These are the activations of a small neural network, seen along a few directions. Each row is one input.
Each table varies a few parts of the input and shows all the possible inputs, shuffled.
A made-up example of a description, with smaller parts first: one of 8 places around a ring, together with either a single point or one of 9 places around a ring or (one of 3 separate values, together with one of 4 places along a line).
Shared parts are said once, and a part with two or three values counts as separate values.
In the rows, 128 means zero.

Other details of the inputs vary at random and push rows far along two fixed directions, the same in every table; ignore that.

A family of inputs:
R1: [115 150 132 115 168 121 141  84 120 135 118 147]
R2: [ 66  94 137 122 118 145  99 173 102 153 131 132]
R3: [126 158 122 122 132 108 145  91  94 136 127 152]
R4: [191 158 158 171 126 136 130 118 177 132 139  84]
R5: [132 134 100 116 125 119 147  88 111 116 114 150]
R6: [110 157 120 119 151 128 138  78 116 135 112 143]
R7: [ 49  95 125 105 116 144 106 164 133 132 121 125]
R8: [206 171 173 144  91 114 114 123 168 107 142 107]
R9: [146 119  88 116 154 140 133  95 110 118 104 138]
R10: [126 126 186 151  95 121 118 212 193 137 174  90]
R11: [127 127 107 123 152 140 138  84 114 117  92 137]
R12: [145 122  99 126 128 130 148  96 104 112 104 151]
R13: [194 142 142 153 113 129 126 106 185 127 151  78]
R14: [ 87  88 111 119 109 137 111 195 104 128 134 139]
R15: [ 67  79 129 101 127 137 105 166 132 138 136 133]
R16: [211 141 136 164 129 132 121 126 165 128 153  80]
R17: [206 130 140 163 116 139 126 113 177 123 140  80]
R18: [133 111 165 156  68 125 104 206 178 138 182  80]
R19: [ 75  84 128 105 112 125 120 178 128 128 138 144]
R20: [131 151 135 117 150 102 149  96  99 135 134 156]
R21: [ 70  89 122 119 104 143 122 185 121 118 112 138]
R22: [123 136 108 119 143 124 128  73 103 135 124 140]
R23: [143 129 106 133 130 123 142  95  92 121 114 152]
R24: [155  94 144 152  80 141 110 225 183 121 160  80]
R25: [136 123 106 130 146 134 128  81  96 131 113 141]
R26: [148 148 109 127 145 118 145 111  89 127 118 151]
R27: [130 150 116 133 139 126 152 100 104 121 103 155]
R28: [128 130 121 115 160 117 132  80 108 135 130 145]
R29: [119 133 121 110 165 122 140  83 127 121 108 141]
R30: [189 160 176 154 137 113 129 114 170 146 169  87]
R31: [119 153 123 119 148 120 132  77  98 145 125 141]
R32: [200 166 175 141 107 126  98 110 175 117 141  93]
R33: [135 131  95 117 162 139 137  98 116 113  94 135]
R34: [132 147 105 123 164 137 137  99 110 127 102 143]
R35: [143 136  95 121 146 127 152 111 112 103  96 146]
R36: [204 158 160 173 108 117 138 129 153 132 152  95]
R37: [ 57 102 124 109 101 132 121 177 129 122 122 136]
R38: [ 75  98 125 115 128 145 100 185 103 148 133 130]
R39: [126 138 120 113 150 110 154  96 123 112 110 152]
R40: [ 73  92 136 111 114 120 115 177 115 137 150 145]
R41: [ 75 108 121 119 117 140 121 199 116 128 122 143]
R42: [ 54 118 135 115 104 130 121 179 123 137 131 143]
Description of these inputs: one of 2 separate values, together with either a single point or (one of 4 places along a line, together with one of 5 places around a ring).
Changing only the choice among 2 separate values turns R30 into R20. The same change can be made to R17. Which row results?
Answer: R12
Changing only the choice among 2 separate values turns R41 into R34. The same change can be made to R23. Which row results?
Answer: R25
Which other rows does R30 become when the place on the line of 4 takes its other values? List them by row number.
Answer: R2, R31, R38
Start at R28 and move only the place on the ring of 5, one step at a time. The first step leads to R15. Which rows follow, in order?
Answer: R29, R1, R30
